These are the activations of a small neural network, seen along a few directions. Each row is one input.
Each table varies a few parts of the input and shows all the possible inputs, shuffled.
A made-up example of a description, with smaller parts first: ring(8) and (point or ring(9) or (values(2) and line(6))).
Shared parts are said once, and a part with two or three values counts as separate values.
In the rows, zero is written as 128.

Other details of the inputs vary at random and push rows far along two fixed directions, the same in every table; ignore that.
These rows show it; all are for the same input, with only those details redrawn:
[151  60  98 151 131 137 104 185 103 135 149 155 107 138 127]
[170 160 197  78 161 124 153 112 167 143 125 105 147 124  82]
[213  92 208 101 163 170  98 140 107 114 198 107 148  87 172]
[168 161 198  79 160 126 154 114 167 143 125 102 149 125  80]
[213  93 209 103 164 172  97 140 106 114 199 106 151  87 171]

Rows:
R1: [ 88  93  70 133  90 132  58 136  81 106 110 149 158 139 180]
R2: [ 92  82  66 143  93 145  68 127 103 103 109 155 159 133 183]
R3: [121 212 153  91 148 110 164  87 177  92 144  81 120  99 127]
R4: [142 216 143  88 165 108 201 111 176  93 144  83 116 108 138]
R5: [116 153 210  75 154 145 118  75 169 151 129 113 163 130  75]
R6: [ 88 151  40 119  93  96 148 112 159 139  47 137 149 160  95]
R7: [149 136 221 159 119 166  99  95  63 118 173 116 139  92 219]
R8: [122  95 104 219  93 128 126 129  72 128 129 153  98 124 168]
R9: [110 110  51 155 127 128 135 163 117  97 171 125  73 116 183]
R10: [ 87 159  92 186 101  94 200 111 133 168  60 139  95 158  89]
R11: [152 125 214 169 127 179 108  85  82 119 173 119 142  82 222]
R12: [ 31 189  64 120 113  88 150 136 154 122  98 130  84 156  95]
R13: [114 164 217  63 147 132 107  84 146 151 126 111 158 135  73]
R14: [ 92 210 161  82 148 130 156  84 179 101 141  94 124 101 136]
R15: [157 198 193 140 142 112 211  87 131 139 100 101 139 108 129]
R16: [151  58  99 152 130 137 104 186 102 135 150 154 108 138 127]
R17: [ 81 153  48 125  83  87 131 104 157 126  48 143 157 161  85]
R18: [147  94  46 145 105 134 106 158  94 102 115 146 151 122 184]
R19: [ 84 119  96 133 113  91 128 131 164 164  88 150 119 172  27]
R20: [ 91 119  90 125 121 101 145 138 168 177  86 147 108 176  37]
- What is each input in this table made of? => values(4) and line(5)
- The inputs of R14 and R12 match in every part but the line(5) part. If R5 is changed in the same way as R14 into R12, which row does it become? => R13
- Change only the values(4) part in R4. List by row number the other rows that result. => R15, R16, R18
- Change only the line(5) part in R15. List by row number the other rows that result. => R7, R8, R10, R11

Rows:
R21: [ 97 133 111 142 114 108 145 126 138 160  83 145 121 161  79]
R22: [101 141  91 128 127 101 153 141 154 141 104 135 104 153  79]
R23: [116 212 179  95 125 123 154  55 156 117 100  93 165 111 139]
R24: [132  90 114 128 122 144  90 141 113 122 141 141 139 125 145]
R25: [139 181 204  85 144 126 147  81 159 138 110 102 162 123  97]
R26: [150 100 127 162 130 136 133 152 104 129 150 136 105 120 148]
R27: [138  97 106 129 135 139 110 154 121 113 157 133 118 120 149]
R28: [179 137 219  87 149 161 100  91 124 114 170  96 169  87 162]
R29: [105 142 104 143 126 104 165 141 146 151 100 137 100 155  82]
R30: [139 102 120 146 133 136 120 155 109 120 156 136 108 122 148]
R31: [141  99 101 120 135 135 108 157 119 110 154 130 122 121 150]
R32: [135  92 109 120 121 141  87 144 110 118 140 138 143 127 146]
R33: [116 132  95 154 117 133 128 129 104  98 146 125 113 107 189]
R34: [104 133 113 152 113 105 152 125 136 160  80 146 123 160  78]
- What is each input in this table made of? => values(2) and (point or line(6))
- Which other rows agree with R25 in the values(2) part? List them by row number. => R21, R23, R24, R28, R32, R34
- Change only the values(2) part in R25. List by row number the other rows that result. => R30
